A small network was shown many inputs. Here are its activations along a few directions, one row for each input.
In each table, some parts of the input vary, and every possible input appears once, in random order.
A made-up example of a description, with smaller parts first: one of 3 separate values, together with either a single point or one of 11 places around a ring or (one of 4 places along a line, together with one of 8 places around a ring).
Shared parts are said once, and a part with two or three values counts as separate values.

Table:
x1: [ 30  19   6  20  26   6  18  -8 -10  22 -16  31  -3 -16  15   1  -3 -27]
x2: [ 30 -11   8  24  19   1  -4  25 -17  37  28   9  54 -26  -7 -40  29  16]
x3: [-35  -3  27 -17  -2  -7  -2 -24  31 -30  -3 -48   5  24   1  28 -28   3]
x4: [ 28  -8   9  26  23   5   0  19 -19  33  19  13  45 -24  -3 -34  24   8]
x5: [ 19   8 -19  23  47  13  12  10   0  15   3  17   6 -14  20  -8  10 -13]
x6: [ 18  -1 -17  23  45  11   6  22  -4  20  21   7  25 -19  12 -20  26   4]
x7: [-22   8 -46 -29 -38  -9 -16   4  -9 -24 -29  17 -50  28   1  22  -1 -23]
x8: [ 32 -14   7  22  14  -4  -9  31 -15  40  37   6  64 -29 -11 -46  34  25]
x9: [-21 -16  27 -15 -37  16  15 -18  12 -18   5 -18 -21  19 -30   4 -35  10]
x10: [-21  11 -43 -34 -37   1 -15 -11   7 -22 -32  14 -56  23  -9  23 -13  -1]
x11: [-19  -8  11 -22 -42  16  10 -21   4 -12  -7   1 -43  18 -29   1 -31  14]
x12: [ 21  -9 -18  18  34   0  -5  41   0  32  48  -6  52 -26  -2 -36  47  31]
x13: [-12   0  53 -13 -16 -24 -15 -39  14 -31 -18 -37  -2   2  10  39 -25 -10]
x14: [ 34 -16   5  21   9  -9 -13  38 -12  44  46   2  73 -32 -15 -52  40  33]
x15: [ 18   3 -18  24  47  13   9  16  -3  17  12  12  16 -16  16 -14  18  -5]
x16: [-32  -2 -16 -27 -28  25   9 -18  25 -20  -6  -1 -39  30 -18  10 -24  21]
x17: [-13   2  -5 -27 -46   3   0 -25  -3 -10 -24  13 -58  14 -26   6 -24  11]
x18: [ 27   8   8  27  28   9  13   0 -16  24  -5  25  15 -19   9 -13   7 -17]
x19: [ 28  14   7  24  28   8  16  -5 -13  22 -11  28   5 -18  12  -6   1 -23]
x20: [ -9   6 -19 -20 -54 -21  -8  -4 -28 -15 -35  17 -53  21  -6   9   1 -23]
x21: [ 26   1   9  28  28  10   9   6 -19  26   2  21  25 -21   5 -20  13 -10]
x22: [-22 -14  46  -8 -26   5   7 -23  18 -23   6 -32  -3  16 -24  13 -34   5]
x23: [ 19  -4 -17  22  43   8   3  29  -3  24  30   2  34 -21   7 -25  34  13]
x24: [-26  -3 -38 -26 -33 -19  -8  15 -22 -32 -20  12 -33  33   6  16   9 -36]
x25: [-32   6  24 -21   0 -19 -17 -27  30 -33 -20 -43  -2  10  21  43 -28  -4]
x26: [ -8   7 -16 -26 -53 -11  -8 -21 -13 -13 -36  15 -61  15 -18  12 -13  -2]
x27: [-13  -4 -11 -17 -50 -29   0   9 -40 -25 -27  12 -35  27  -1   4  12 -36]
x28: [ 20  -6 -17  20  39   4  -1  35  -2  28  39  -2  43 -23   2 -30  40  22]
x29: [-37  -8   1 -20 -22  22  15 -16  30 -23   5 -21 -19  33 -19  13 -26  20]
x30: [-11  12  42  -6 -22 -33 -23 -25  -2 -35 -22 -22  -9  -4  33  49 -24 -14]
x31: [ 27  -4  10  27  26   8   5  12 -19  29  10  17  35 -22   1 -27  18  -1]
x32: [-30  17  15 -14  -6 -29 -26 -11  15 -37 -25 -28  -7   2  42  54 -28 -10]
x33: [-39  -8  19 -14 -11   9   9 -18  34 -27   6 -37  -3  30 -12  20 -28  15]
x34: [-25   8 -33 -34 -31  15  -4 -19  19 -20 -22  11 -53  24 -16  15 -21  14]
x35: [ 22  13 -19  20  46  12  14   5   3  15  -5  22  -3 -12  24  -1   2 -20]
x36: [-17  -8  55 -10 -17 -10  -3 -32  17 -29  -3 -42   4  13 -10  24 -28  -5]
x37: [ 23 -11 -19  16  29  -6  -9  47   3  36  58 -10  62 -29  -6 -42  53  39]
x38: [ 24  17 -19  17  43  11  15   2   6  14 -10  25 -10 -10  26   6  -3 -24]
Q: What do these inputs look like to the network?
A: one of 2 separate values, together with either one of 9 places along a line or one of 10 places along a line
Q: The inputs of x38 and x1 match in every part but the choice among 2 separate values. If x35 is changed in the same way as x38 into x1, which row does it become?
A: x19
Q: Which other rows does x17 become when the choice among 2 separate values takes its other values? List them by row number.
A: x34
Q: Which other rows does x11 become when the place on the line of 10 takes its other values? List them by row number.
A: x9, x13, x17, x20, x22, x26, x27, x30, x36

Table:
x39: [ 10 -28  11  19  25   8   9  37   9  27  65 -27  71  -9 -24 -50  31  33]
x40: [-27 -20  20 -20 -29  -3 -16  -4  19 -13  21 -38  23  11 -29  -3  -3  37]
x41: [ 14  -1 -50 -12 -21  11   4  17 -17  20  -4  41 -26   4 -25 -31  23   6]
x42: [-10  14 -19 -15 -12 -17   1 -11 -14 -22 -37  12 -47  17  18  27  -7 -34]
x43: [-57 -11  20 -40 -63   2 -12 -16  36 -41   8 -42 -16  35 -19  28 -41  42]
x44: [ 23  -2 -57   3   2  20  10  28 -17  34   8  44  -9  -5 -22 -44  34  13]
x45: [-12 -24  18  -7 -12  -1 -12   6  13   1  34 -36  41   4 -29 -18  12  36]
x46: [-31   0  35 -21 -14   1   0 -44  39 -43 -12 -40 -33  19   3  47 -52   5]
x47: [ 29  -9  36  37  45   1  14  19   0  29  45 -13  61 -36   9 -23  20  12]
x48: [-13  16  16  -4   9  -5   5 -29  10 -19 -37  -6 -17  12  20  38 -33 -35]
x49: [ 27  -2 -63  19  26  30  16  38 -20  48  23  49   5 -11 -19 -56  45  21]
x50: [-27   9 -14 -21 -25  -7   7 -21 -10 -43 -42   7 -69  31  19  38 -17 -41]
x51: [  1 -26  14   6   6   3  -2  22  10  14  48 -33  57  -3 -27 -34  23  35]
x52: [ 21  -4  39  26  29  -3   4   2   3  16  28 -21  46 -27   6 -10  11  12]
x53: [ -5   1  41   0   7  -6  -4 -23  19 -10   0 -32   8  -7   3  15 -18  10]
x54: [ 21  16 -27   9  14 -14  -8  10 -15   9 -15  25  -9 -12  20   3  18 -22]
x55: [  9  -1  41  13  17  -5  -2 -11  10   4  13 -27  28 -17   4   3  -2  12]
x56: [  2  13  17   8  17  -7   0 -19   5  -3 -29   1   3  -1  24  23 -18 -29]
x57: [ 28   8  16  32  42   0   0   5 -12  20  -1  15  39 -26  30  -5   6 -16]
x58: [-27  16  17 -11  -1   5   9 -39  19 -41 -40 -10 -38  26  17  54 -43 -41]
x59: [ 16  11  17  21  27  -5  -3  -9  -4   9 -16   8  22 -14  27   8  -5 -22]
x60: [  7  17 -22  -4   1 -18  -5  -1 -13  -6 -27  20 -27   3  18  15   7 -28]
x61: [-13  -2 -35 -30 -62   2  -2  -1 -23 -10 -22  32 -62  27 -29  -4  -4  -7]
x62: [-20   0  37 -13  -3  -6  -3 -35  28 -23  -8 -38 -12   4   2  29 -36   7]
x63: [ 31  13 -32  20  32  -4  -5  25 -18  23  -1  29   7 -26  24 -10  28 -15]
x64: [-30  -4 -31 -32 -80   2   4  -4 -24 -29 -32  25 -82  39 -29   8 -20 -10]
x65: [ 37  10 -36  33  52   7  -1  40 -22  37  15  34  20 -36  27 -22  37  -8]
x66: [-44 -15  20 -32 -45  -3 -15 -11  26 -27  13 -42   4  20 -26  10 -22  39]
x67: [ 36   4  14  42  59   6   6  22 -16  31  15  23  54 -38  32 -19  15 -11]
x68: [  3  -1 -42 -23 -43   5  -2   6 -20   7 -12  38 -43  16 -27 -17  10  -1]
Q: What do these inputs look like to the network?
A: one of 5 places along a line, together with one of 6 places along a line
Q: The inputs of x40 and x60 match in every part but the place on the line of 5. If x43 is changed in the same way as x40 into x60, which row does it become?
A: x50
Q: A walk changes only the place on the line of 5. It starts at x49 and steps to x65. List the rest of the walk in order.
A: x67, x47, x39
Q: Which other rows does x68 become when the place on the line of 6 takes its other values? List them by row number.
A: x41, x44, x49, x61, x64
Q: Which other rows does x46 become when the place on the line of 6 takes its other values? List them by row number.
A: x47, x52, x53, x55, x62

Table:
x69: [  4 -23 -54  -9 -20  24  17  37 -15  21  33  24 -16  15 -48 -53  35  20]
x70: [-41   6   8 -36 -49  -6  -6 -36  15 -48 -36 -17 -57  36  -5  47 -41 -13]
x71: [  1 -23  37   1  -4  18  -5  -1  32  18  53 -37  45 -18 -38 -31  -4  73]
x72: [ 26  11 -54   8   4  -2  -9  32 -39  28 -14  57  -9 -15  12 -23  35 -17]
x73: [-30   3  20 -27 -50  -7  -1 -37   2 -39 -38  -8 -51  31  -8  37 -40 -20]
x74: [ 19  -1 -64   1 -11  22  14  33 -20  33   9  53 -20   5 -27 -43  27   8]
x75: [-20   0  30 -20 -49 -10   6 -37 -10 -29 -40  -1 -47  25  -9  25 -40 -25]
x76: [ 37  17 -36  19  28  -9  -8  17 -32  23 -22  48  -3 -25  29  -7  26 -29]
x77: [ 25  11  22  33  61   7  17  -5   3  15   6   3  22 -28  30   5   0 -15]
x78: [ 38  20  -8  30  45 -14  -5   9 -23  20 -16  24   8 -32  39   3  19 -34]
x79: [ -9 -22  38  11  21  16   2   4  30  11  44 -44  65  -9 -21 -21  -4  44]
x80: [ 34  21  -6  34  57   9  14  -3  -8  25 -13  27   0 -25  31   0   9 -26]
x81: [  2 -20 -53 -10 -31   1   2  45 -33  14  27  20  -8  11 -35 -49  53  19]
x82: [ 35  20 -35  21  40  14  12   4 -15  27 -20  50 -10 -17  19 -11  15 -23]
x83: [ 27  13 -53   9  16  21  12  19 -20  33 -11  59 -15  -8   0 -27  21 -13]
x84: [-59   8 -13 -51 -45  -9 -12 -33  34 -58 -33 -31 -67  44   4  56 -44   2]
x85: [ 12  -3  37  33  54   9  15   1  16   9  24 -24  50 -21  23   1  -2  -1]
x86: [-47   7   1 -41 -48  -7  -8 -35  22 -52 -35 -21 -60  38  -3  50 -42  -8]
x87: [  5 -22  37  -4 -17  -7 -20   6  18  19  50 -40  54 -21 -31 -27  13  66]
x88: [ -4 -16  41  21  40  13   7   2  24   5  37 -37  64  -7   3  -8  -4  18]
x89: [ 17   0  37  28  41 -17  -3  12   5   6  20 -25  59 -25  30   3  11 -10]
x90: [-36   5  14 -31 -50  -6  -3 -37   8 -44 -37 -12 -54  33  -7  42 -40 -17]
x91: [ 30  12  22  29  49 -18  -2   7  -9  12   4  -1  31 -32  37   8  11 -24]
x92: [-53   7  -6 -46 -47  -8 -11 -34  28 -55 -34 -26 -64  41   0  54 -43  -3]
x93: [-25   2  26 -24 -50  -8   3 -37  -4 -35 -39  -4 -49  28  -8  31 -40 -23]
x94: [ 16  -1 -63   0 -21  -1  -5  43 -40  26   5  50 -13  -1 -15 -39  43   6]
x95: [ -4 -19  38   6   8 -11 -13  11  17  10  41 -46  73 -13 -13 -17  13  36]
x96: [  1 -13  39  17  28 -13  -9  11  12   3  34 -39  73 -11  10  -6  11   9]
Q: What do these inputs look like to the network?
A: either one of 8 places along a line or (one of 2 separate values, together with one of 10 places along a line)
Q: What sort of input is x80?
A: one of 2 separate values, together with one of 10 places along a line

Table:
x97: [ -9 -11  22 -12 -30  20  11 -27  14   1   0  -6 -10  16 -44 -11 -23  19]
x98: [ 24  -3   4  26  34   2  -1  21  -5  27  23  -1  43 -26   5 -22  22  11]
x99: [ -1  14  18   2  -1 -13   5 -24  -9 -15 -27   4 -28   4  14  27 -17 -25]
x100: [ -5   2  11 -12 -35 -30 -18  -8 -13 -19 -24  -3 -13  10   9  17 -11 -19]
x101: [ 26 -11  31  32  48  -2   3  19   1  27  41 -16  75 -28  13 -25  25   8]
x102: [ 20   5 -29   5  12   6   1  16 -10  22   6  28   1 -12   0 -21  22   6]
x103: [-21 -13  16 -17 -41   6   6  -7   1  -8   4  -8 -15  14 -26  -7 -19  22]
x104: [-32   5 -11 -22 -16 -11  -8  -5  18 -25 -10 -25 -11  22   6  23  -4   5]
x105: [ 22   0  -8  20  26   4  -2  19  -7  28  17   8  27 -23   4 -21  22  10]
x106: [  7  -1 -41   5  -1  12  13  22 -23  12  -3  33 -19  10  -9 -22  20 -17]
x107: [-13  16   3   2  23  23  14 -24  29 -14 -18   3 -20   9  20  33 -39 -13]
x108: [ -5   8  12   0  17  10  10 -31  11 -15 -29  -2 -28   4  17  24 -27 -21]
x109: [ 16   1 -38   2   5   8   7  17 -15  17   1  34  -9  -3  -4 -20  22  -3]
x110: [ 24  -6  17  30  41  -1   1  21  -2  25  31  -8  59 -29   7 -24  23  10]
x111: [-25  -2  -2 -22 -28 -21 -25  -3  -7 -26 -16 -10  -7  13   3  21  -3  -7]
x112: [-23 -11   3 -18 -33   5  -5  -6  12 -24  10 -21 -19  17 -17   9  -9  21]
x113: [ 21   3 -19  13  19   5  -2  18  -8  26  11  18  13 -18   2 -21  22   9]
x114: [-28  -5  -8 -26 -11  -3  -4  -5  28 -23   8 -29 -18  19 -10  17 -14  13]
x115: [  1   9  19  -8 -26 -20  -7 -13 -14 -15 -26   1 -20  -1   9  24 -10 -29]
Q: What do these inputs look like to the network?
A: either one of 8 places along a line or one of 11 places along a line
Q: A walk changes only the place on the line of 8. It starts at x101 and steps to x110. List the rest of the walk in order.
A: x98, x105, x113, x102, x109, x106

Table:
x116: [-35  -3  -1 -31 -57 -13 -15   1   6 -17   0 -11 -14  20 -21  16 -18  14]
x117: [-37 -12  -2 -25 -32  37   1 -32  38 -13  -4 -18 -18  32 -46  -3 -27  43]
x118: [ -5 -23   0  16  33  39  28  18  13  17  56 -16  25  -6 -29 -36  13  50]
x119: [ 19  -6  -4  12   1  -9  -7  34  -2  24  39 -17  36 -12 -18 -27  34  20]
x120: [ -5   5   0  -8 -29  -3  18 -20 -13 -10 -31  20 -54  27  -8   8 -21 -22]
x121: [ 44   4  -4  28  19  13   4   7 -23  31  11  41  13 -26   0 -24  16  -6]
x122: [ 24  24 -38  31  62  11   5  19  -2  31  -8  35  13 -21  41  -8   6 -13]
x123: [-23  -4 -11 -19 -39 -17 -21   1 -23 -32 -20  -4 -31  19  14  21   2 -20]
x124: [ 20  -2 -11   7  20 -21 -20  20 -28  26   4  10  32 -21   9 -23  44  -2]
x125: [-14  -2  -9  -8 -36 -14   0  -3 -25 -23 -35   7 -42  15   0  13 -11 -29]
x126: [-29   1  -6 -29 -50 -22 -19   6  -6 -38  -9  -5 -18  22   4  19  -2   4]
x127: [ 34  15 -16  30  39  27  19  14  -9  36  -3  44   8 -29  23 -12  11  -7]
x128: [ 20  -5 -13   7   6 -27  -9  25 -11  18  21  -5  40 -15   3 -22  46  13]
x129: [-21   9  86  -6   6 -24 -15 -58  42 -42 -13 -71  -2 -12  29  65 -55   9]
x130: [ 33   2  -7  18  19  -9 -11  19 -32  27  -3  27  23 -31  -1 -27  27 -10]
x131: [ 15 -22   0   8  16  14  10  25  13  22  49  -9  27 -15 -18 -41  17  26]
x132: [ -2  -9  85  33  53  -6   4 -13  25  -5  22 -54  95 -12  27  16 -18 -14]
x133: [ -7  19 -36 -13  18   4   5 -19  13 -27 -36  16 -56  19  19  43 -16 -44]
x134: [ -7  23 -14 -14  -5  13  27 -28   2 -13 -38  21 -61  19   2  20 -19 -34]
x135: [-23 -12  -1 -38 -44   8  -2 -15  21 -12  -2 -11 -17  26 -30   2 -32  22]
Q: The inputs of x124 and x123 match in every part but one. If x131 is changed in the same way as x124 into x123, which row does it become?
A: x135
Q: What do these inputs look like to the network?
A: one of 2 separate values, together with either a single point or one of 9 places along a line
Q: Which other rows does x121 become when the choice among 2 separate values takes its other values? List them by row number.
A: x120

Table:
x136: [ -3 -38  26 -10 -14   3   4   8  23  36  61 -44  81   1 -86 -58  20  65]
x137: [ 46  -8 -10  29  23  -5  -6  19 -47  33  17  34  17 -26  -4 -47  51   4]
x138: [ -9   7 -29 -32 -46   5 -10  -6 -32  -9 -41  53 -44  26 -18   2   2 -15]
x139: [ 16  -2  58  39  18  -8 -15  -5  -3  13   8 -20  69 -27  19  16  -7  -5]
x140: [ -2  17 -34 -10 -31  30   3 -16   1  -2 -33  52 -57  16 -25   1 -26 -12]
x141: [ -3  18 -57  10   8  27  15   8   8   6 -13  31 -31  10  -5  -1   5   1]
x142: [ -8  -9  -2  16  47   8  19  13   0   0   6  -1  12  -4  17   0   9 -33]
x143: [ -8   2  37 -18 -44 -23  13 -29  -7 -40 -39 -12 -35  26   5  27 -23 -41]
x144: [ 53  -7 -16  23  -5 -42 -32  37 -34  41  18  28  24 -35   3 -44  50   9]
x145: [ -8   2  27   5  24 -14 -18  -5  16 -19  20 -29  40  -4  30  37  -7 -16]
x146: [-52 -33   0 -25 -56  21   1  16  27 -20  47 -48   0  40 -45 -24  -2  65]
x147: [ 20   6  56  22  34   1 -16 -24  32  23  -5 -19  71 -39  31   7 -19  40]
x148: [ 45  11  15  29  50  28  33   6  -8  52  22  26  18 -31   7 -31   2  10]
x149: [ 20  -6  52  41  24 -11   2  19 -28   5   6 -13  59 -21  12 -14  -1 -28]
x150: [-28  19  22 -14  23 -14 -23 -35  42 -26 -11 -41 -11  -6  25  41 -33  21]
x151: [ 17  -5  35  42  42  16  20  10 -28  32  10   8  33 -27  11 -26  10 -23]
x152: [-25  -1 -11   4  17   2  22  -9   0 -12 -20   3 -17  29  15  12  -5 -33]
x153: [-11   7  50 -18 -42 -24  -4 -42   5 -36 -30 -32 -45  11   1  57 -26 -21]
x154: [ 22   9 -45  17  34  26  22  23  11  18  15  29  -6 -21   2 -13  26   5]
x155: [ -2   8 -35   6  27  24  20  -2  16   7 -14  16 -32  21   3   7 -21  -6]
x156: [ 18   2 -22  11  54  27  26  17  20  21  13  15  -3 -10  11  -4  -2  -1]
x157: [ -3  -4  18  10  28 -19   4  17  -4 -26  11 -19  35   2  23  10   0 -36]
x158: [ 22  -2 -52  -7  -7 -29 -31  45 -21  17  11   9   6 -21  14 -15  46   0]
x159: [-17  17  43 -21 -16 -13 -18 -56  25 -33 -37 -44 -54 -13  -3  49 -48  13]
x160: [ 51  16  -8  32  32  20  28   8 -12  48  29  44  13 -40  -3 -40  30  15]
x161: [-13  -4   8 -15 -30   8  18 -41  -5 -20 -43  13 -45  27   1  14 -25 -46]
x162: [ -8  14 -62 -23 -37 -29 -25  32 -26   6 -16  13 -17   1  12  -2  28   0]
x163: [ -8  10  23  -8  43  -1 -24 -24  50 -12   6 -33  39 -24  38  28 -21  25]
x164: [-52 -47  19 -43 -94  10   7  -8   6 -35  33 -26 -32  31 -64  -9 -36  65]
x165: [  6   6 -18 -13 -17  29  10 -35   6  -2 -33  28 -59  21 -15   7 -49 -21]
x166: [-14  15 -33 -42 -71 -29 -30  14 -30   1 -35  42 -43   4  -9   5   2  -6]
x167: [-20   6  15  -2  -1 -29  12  -2  -1 -35 -14 -19   0  30  23  21 -10 -33]
x168: [-24  12  27  -6  -1 -27  -9 -19  14 -31  -2 -33  -6  19  23  50 -15 -14]
x169: [-27 -35   8 -23 -26  27  -9  24  39  -1  67 -53  42  25 -53 -40  21  61]
x170: [ -8   5 -57 -11  -9   3  -4  14 -29  -4 -21  25 -21  18   1  -4  28  -6]
x171: [ 17  -8 -47   4  22   2  -5  30 -27   6   6  19   1 -10   3 -18  47  -4]
Q: What do these inputs look like to the network?
A: one of 4 places along a line, together with either a single point or one of 8 places along a line
Q: The inputs of x139 and x168 match in every part but the place on the line of 4. If x148 is changed in the same way as x139 into x168, which row does it become?
A: x155
Q: Which other rows does x154 become when the place on the line of 8 takes its other values? List them by row number.
A: x142, x145, x156, x157, x158, x163, x171
Q: Which other rows does x164 become when the place on the line of 4 takes its other values? List them by row number.
A: x136, x146, x169
Q: Which other rows does x163 become when the place on the line of 4 takes its other values? List them by row number.
A: x147, x150, x159
